Each row below holds a small network's activations on one input, seen along a few directions.
Each table varies a few parts of the input and shows all the possible inputs, shuffled.
A made-up example of a description, with smaller parts first: values(2) and (point or line(9) or (ring(5) and line(6))).
Shared parts are said once, and a part with two or three values counts as separate values.

Other details of the inputs shift rows strongly along three fixed directions, in all tables alike. That doesn't count.
To show where, the next rows are all for the same input, with only those details redrawn:
[-14.4  13.2  -5.6  24.2 -20.0  10.3  28.2  -0.2  -9.0 -24.0 -33.6]
[ 35.3   1.0  56.8  -8.3 -20.3  41.4  -0.9   8.2   7.0  23.7   3.8]
[ 10.7   1.1  26.6 -16.0  -4.6  12.1 -14.5   7.5  14.8  19.5  11.3]
[ 10.0   1.1  32.2 -24.1   0.3   6.6 -24.0  10.4  19.2  25.2  28.5]
[ -0.2  16.6  27.3  21.8 -26.5  23.5  28.4   5.4 -11.7 -17.9 -10.1]
[-23.3  16.9  -2.8  18.1 -13.8  -2.0  19.7   3.6  -6.4 -24.3  -9.3]
[ 17.5  -6.7  13.3 -16.4  -4.7  18.4 -14.2   2.2  18.1  25.3 -16.7]
[ -0.7  16.5  25.9  22.0 -26.3  23.1  28.6   5.1 -11.7 -18.3 -11.5]

Rows:
r1: [ 14.6  -7.3  -0.9  -2.9  -1.6  -3.0 -15.2  -7.0   8.3  26.9 -19.8]
r2: [ 22.0  -9.0  30.3 -27.2  22.4   2.8 -12.7  -7.7  -1.2  18.6  31.8]
r3: [ 32.4 -17.9  17.0  -4.3 -17.6  29.0  -0.1   2.7   5.2   7.6  -9.3]
r4: [ 11.1 -16.0  33.4 -22.3  -3.0   1.7 -24.3  11.2  13.8  22.3  30.4]
r5: [  8.5 -19.0 -30.7 -27.3  27.8  -8.5 -14.3 -26.6   8.7  16.6 -36.9]
r6: [  1.3  -9.8 -30.3  -9.9   1.4  -5.2 -12.9  -4.7  12.3  23.7  -7.7]
r7: [ 26.3 -13.2  22.1   0.0 -13.1  26.0  -9.2   4.7 -12.2  13.0 -15.3]
r8: [-41.1  16.0  -7.4  10.4  11.6 -34.6  -1.5  13.1   3.9 -29.6  69.5]
r9: [ 36.9   4.2  24.4  -3.6  -8.8  21.9  -3.6   6.8   3.9  12.4 -18.4]
r10: [ -4.6   2.1  18.9  21.4 -25.7  20.6  24.8  10.6 -25.4 -20.0  -1.7]
r11: [ -1.4 -27.2 -44.3 -29.3  31.5 -10.2  -6.9 -19.9  14.3  17.7 -36.0]
r12: [ 24.5  -5.8  -1.0  -5.7  -3.7   8.2 -17.3  -5.1   3.1  28.1  -1.8]
r13: [-39.9  19.1  -6.7  15.4  12.9 -36.0  -9.5  10.5  -9.4 -27.9  68.0]
r14: [  8.5  -1.9 -25.3 -18.5  12.7  -8.8 -32.4  -3.7  20.0  10.9  -8.1]
r15: [ 46.6   4.8  47.4  -5.1 -18.2  44.9  -9.4   4.3  -4.0  19.9   9.2]
r16: [-44.1  15.1  -7.6  10.3   9.8 -30.5  -2.5  13.8  -2.6 -24.1  70.1]
r17: [-23.9   2.4  -4.7  21.4  -2.5  -6.9  14.2   3.7  -0.5 -15.3  -1.0]
r18: [14.2 -1.8 19.6 -5.8 -9.6 16.7 -4.3  6.3 -0.8 29.4 10.8]
r19: [ -7.4 -10.0 -14.5 -20.2  10.2 -22.7 -25.7  -0.5  23.5  32.0   7.2]
r20: [-17.8  -5.2 -27.4   6.6  13.4  -6.2  31.5 -16.4 -11.9 -19.0 -24.7]
r21: [ 14.8   8.3  18.3  35.1 -16.3  23.2  23.3   0.2 -14.9 -23.2  -3.3]
r22: [-14.7  -3.8 -35.9  20.3  -9.0  -9.5   6.4  -4.7 -16.9 -27.7 -25.4]
r23: [  0.1 -12.3 -53.0 -22.0  13.1  -7.1 -24.9  -6.7  29.8  14.2 -36.1]
r24: [  5.1 -26.9 -28.0 -14.4   8.2 -13.1 -30.8  -7.0  14.8  18.0 -41.1]
r25: [  1.5 -28.1 -45.4 -20.7  11.5 -18.9 -19.7   2.4  23.3  14.7 -40.7]
r26: [ 33.2  -8.7  50.7   1.6 -12.4  47.7   1.2  12.0  -2.0  27.6  10.5]
r27: [ 12.1   7.7  26.3  17.5  -2.0  18.5  37.8 -14.2 -27.8 -21.5  -6.7]
r28: [ 15.3   9.6  25.2  33.7 -14.0  16.2  27.7   8.5 -15.4 -18.8  -8.9]
r29: [-17.9   6.2  -4.2  13.8   4.4 -16.2  11.9  13.7   3.1 -15.8  17.5]
r30: [ 10.9   9.2  28.2  15.4  -4.3  17.4  36.6 -16.6 -27.2 -22.4  -8.2]
r31: [ -5.6  15.0  29.4 -30.2  13.0 -23.2 -27.9  25.1  20.2  11.4  75.7]
r32: [-17.4  -9.1 -37.2  13.4 -11.2  -3.6  11.5  -1.5  -8.8 -21.7 -24.3]
r33: [-44.0  15.6   0.5  -6.6  25.6 -39.0  13.6  -1.3  -9.3 -28.5  65.5]
r34: [ -2.3 -13.6 -49.1 -11.9  14.9 -16.8 -29.3  -9.1   9.8  31.4 -38.8]
r35: [  2.1   0.4 -12.2  29.3 -20.1   5.8  20.7  -3.9 -19.1 -35.4 -26.6]
r36: [ 18.7 -10.2  28.8 -27.7  14.2  12.2   0.5 -10.8   6.2  19.6  17.3]
r37: [-11.5   5.9  28.8 -14.6  21.6 -19.0 -39.0  18.3   4.5  16.4  78.6]
r38: [-10.1   8.7  -1.7  10.4   6.6  -4.9  27.1 -16.8 -24.4 -28.1  -4.3]
r39: [-12.3  -2.3 -27.2  10.1  17.2 -11.3  22.9 -20.0 -17.3 -20.8 -28.4]
r40: [ -2.2   9.8 -15.3  30.7 -23.5   8.5  35.2  -5.4 -11.4 -20.5 -21.6]
r41: [-43.2  30.8   5.9   6.3   6.5 -41.1 -10.7  11.1  -5.6 -28.7  55.1]
r42: [ -2.0 -15.1 -16.2  -6.5  18.6 -14.4 -29.2  -3.0  18.7  19.5 -12.9]
r43: [-28.8  -3.4 -12.0 -43.3  39.5 -42.1 -25.1  -7.6  16.0   8.5  56.0]
r44: [-20.2  20.5 -10.0  15.4  -4.4  -4.2   3.6   4.9 -17.7 -20.5  -4.0]
r45: [ -8.6   8.5 -33.2  21.4  -3.6 -22.9  14.9  -2.6  -6.8 -12.6 -31.6]
r46: [  7.3 -24.7 -42.9 -17.2  14.9 -23.6 -28.3  -0.8  17.6  13.0 -41.7]
r47: [  1.9  -8.0 -19.8  -8.9  -1.3   6.8  -8.5  -3.7  17.1  14.1 -43.3]
r48: [30.4  1.0 18.0 -0.8 -8.3 10.0 -9.7 -2.2  3.5 18.0 12.8]
r49: [-24.5  17.0 -10.4  11.1  -8.0   1.5  11.5   8.4 -11.6 -17.6  -1.7]
r50: [-11.2  14.2  -7.3  22.6 -14.3 -11.9  30.1   6.8  -8.7 -16.3  -3.0]
r51: [-18.3  -3.5 -29.7   0.9  10.8  -6.4  27.5 -19.2 -10.4 -19.7 -26.8]
r52: [ 39.7   2.1  45.1  -8.3 -21.6  48.7  -0.6   7.8   1.4  20.7  11.9]
The inputs of r10 and r7 match in every part but one. If r6 is changed in the same way as r10 into r7, which row does it become?
Answer: r12
The inputs of r11 and r2 match in every part but one. If r19 is changed in the same way as r11 into r2, which row does it become?
Answer: r1
What is each input in this table made of?
Answer: values(2) and (ring(6) or (values(4) and ring(5)))
Change only the ring(5) part in r29. List by row number the other rows that result.
Answer: r8, r16, r17, r26
Change only the ring(6) part in r2. List by row number the other rows that result.
Answer: r5, r27, r30, r38, r39
Change only the values(2) part in r30. List by row number the other rows that result.
Answer: r36
Change only the values(2) part in r29. List by row number the other rows that result.
Answer: r28

Rows:
r53: [ -3.8 -12.4 -11.7 -16.4   4.9 -15.0 -26.4  11.1  13.1  20.1  20.5]
r54: [ -6.4  -2.4 -20.1  13.9 -17.3   6.7  11.3   4.6  -8.9 -16.7 -25.6]
r55: [-36.5   6.7 -27.9  -2.7   6.1 -21.0  -7.4   6.6  13.0 -12.2   0.4]
r56: [ 23.2  -6.8   5.2 -14.3   5.1  21.1   8.6 -13.8   3.5   9.3  -8.1]
r57: [ -7.0   5.1 -16.1   5.2   2.8   9.5  21.8 -18.8 -16.8 -14.5 -24.9]
r58: [ 23.8  -4.9   5.4   3.5  -6.8  19.1 -15.1   2.3   3.8   8.5 -12.6]
r59: [ 20.6   2.2  10.0   0.1 -12.4   5.9  -6.5   1.5   6.5  19.0 -15.2]
r60: [ -4.3  -4.1 -20.1  21.0 -16.2   6.9   6.2  -0.6  -8.6 -18.2 -24.0]
r61: [ 12.5  -8.5   7.6  -1.8  -9.4  19.0  -1.0   9.0   8.6  19.5 -13.7]
r62: [ 21.9   4.0  10.4  -5.1 -13.3  10.5  -9.7   1.4   7.0  12.5 -18.2]
r63: [ 17.5  -6.3   8.0  -9.3   6.4  19.1   6.4 -16.0  -5.7  20.0  -9.8]
r64: [-20.1  -4.6 -28.4  -3.3  23.5 -32.5   8.7  -7.9   3.8 -13.9   6.6]
r65: [ -9.2   0.7  -2.9 -22.2   7.1 -14.1 -28.8   7.0  24.0  14.9  12.6]
r66: [  9.3  -6.0  11.0  -1.5  -8.6  19.2  -0.7   5.7  13.2  19.7 -15.5]
r67: [  1.3  -3.7 -13.3   7.0   4.8   1.5  27.2 -11.5  -6.5 -23.5 -25.6]
r68: [ -0.3 -16.9   1.3 -23.2  26.6 -23.2 -17.5  -6.3   8.0  13.0  15.9]
r69: [-22.1   3.5 -33.9  13.1   8.8 -27.9 -14.5   3.1   2.5  -9.3   5.8]
r70: [ 16.2  -9.2  15.4 -13.4   9.0  17.5  -1.3 -12.3  -8.6  10.0 -16.4]
r71: [ -0.3  12.1 -17.1  19.6  -9.8   2.1   6.8   2.2  -8.0 -15.6 -30.0]
r72: [ -5.8 -10.1  -0.5 -23.8  28.0 -17.2 -20.0  -8.7   1.9  19.5  15.9]
r73: [ 24.2   0.7   7.0   5.1  -6.1  11.7  -8.6   5.0   3.1  18.9 -14.9]
r74: [  8.7  16.4  54.7  -1.3  -1.1   8.7  20.1   2.4 -12.2  -4.0  73.9]
r75: [ -8.6  21.6  27.2  34.0 -29.8  13.5  35.5   7.8 -15.6 -23.0  -0.9]
r76: [-16.7  19.1  44.6  15.5  -3.2  -9.6  29.2   3.8 -29.9 -44.9  51.5]
r77: [-34.2  -0.1 -37.7  17.0   1.1 -31.8  -6.2   3.6  -2.8 -18.2  11.6]
r78: [ -4.2   3.9  21.9 -16.7  -0.3   0.2 -18.2  18.7  11.4   9.1  40.6]
What is each input in this table made of?
Answer: values(2) and (ring(5) or ring(8))
The inputs of r72 and r70 match in every part but the values(2) part. If r53 is changed in the same way as r72 into r70, which row does it become?
Answer: r54
Change only the ring(8) part in r53. List by row number the other rows that result.
Answer: r59, r61, r66, r69, r73, r75, r77
Change only the ring(8) part in r58. List by row number the other rows that result.
Answer: r54, r55, r60, r62, r65, r71, r78
Change only the ring(5) part in r64. List by row number the other rows that result.
Answer: r63, r68, r72, r74

Rows:
r79: [ -0.4   2.1  15.4 -10.8  -9.9 -11.8   3.0  21.4  19.3  21.9  12.3]
r80: [ 15.2 -15.1 -27.2 -18.5   3.6   1.8 -42.4   7.2   2.8  21.9  -7.7]
r81: [ -9.3  -3.3  -1.4 -27.7  33.0  -8.2   4.8  -2.3  19.2   4.8  31.8]
r82: [ 26.3  19.2  41.2  41.5 -33.5  25.1  17.1   5.8 -23.7 -36.7  -7.9]
r83: [ 18.8   2.0  60.2  -3.3 -21.1  24.9   4.1  17.1  17.9  34.7  38.0]
r84: [-22.3  -3.2  12.2  34.4 -13.3  -6.1  42.1 -15.1 -52.3 -56.3  -7.1]
r85: [ 20.3 -18.3 -40.2 -36.4  29.6 -23.9 -23.5 -25.2  16.4  11.6  11.4]
r86: [-11.7  24.2 -12.9   1.9  28.7 -34.2  -9.5 -23.2 -22.9   2.5   7.0]
r87: [-49.1   9.1  -1.3  23.5   8.4  -7.8  54.8  -0.7 -24.3 -49.0   3.2]
r88: [ 28.4   4.6  44.6  -9.4  -4.8   8.2 -39.0  15.9   1.9   8.1  45.3]
r89: [ 25.9  11.3  67.8 -12.2 -15.7  21.4  -7.0  24.7  18.8  17.3  27.6]
r90: [ 41.5 -27.9 -19.0  24.9 -20.1  25.5   4.2 -10.1   3.3  29.7 -69.9]
r91: [ 38.5 -21.8  61.8  -7.8  14.1  24.2  -2.5   2.6 -16.3  15.1  42.8]
r92: [-31.8   1.4 -46.5   3.8   9.0 -28.2 -31.3   6.8  -8.6  -6.5  30.7]
r93: [ -9.6  -9.3 -52.4   6.2 -16.3  32.9  10.6  -5.7   3.4   8.2 -78.3]
r94: [-54.5 -11.8 -14.0 -29.7  23.1 -38.7  -2.8  -9.5   2.0 -15.1  14.7]
r95: [-23.6  13.6  -3.1 -15.3  -8.5   3.2  -8.0  18.7   3.0  -2.1  19.2]
r96: [ 24.9  -8.2  19.9 -38.0  -0.3  24.8 -37.7   9.3  35.5  36.0 -14.8]
r97: [ -1.5  -5.2 -10.4  -4.5  34.0 -23.2  -2.2  -5.0  -5.2 -13.1  45.5]
r98: [-31.0  -2.7 -42.5  16.3  10.0 -34.9 -25.9  -0.8   4.9  -2.1  32.4]
r99: [ 16.6  11.4  -1.1 -12.5  11.2  21.6  13.6 -30.7  -1.1  33.7 -71.0]
r100: [ -7.3  -1.3 -21.1  13.4  -1.0 -41.8  -6.6  14.9  -2.0  -1.2  12.5]
r101: [ -8.3  24.2   4.7  55.2 -25.9 -10.9  30.3  11.5 -30.2 -54.0  -9.1]
r102: [-22.2   1.6 -42.8 -13.7   8.7 -19.6 -21.6  -1.4  33.5  -5.1 -46.1]
r103: [ 38.6 -15.6 -19.7 -22.5  -5.3  39.1  32.2 -31.6  16.2  12.4 -69.0]
r104: [-12.5  19.1  27.9  41.0 -37.9  36.7  43.6   5.3 -11.4 -16.8   6.4]
What is each input in this table made of?
Answer: values(2) and (point or line(4) or ring(8))
The inputs of r97 and r81 match in every part but the values(2) part. If r91 is changed in the same way as r97 into r81, which row does it become?
Answer: r87
Change only the ring(8) part in r88. List by row number the other rows that result.
Answer: r80, r82, r90, r92, r98, r100, r101
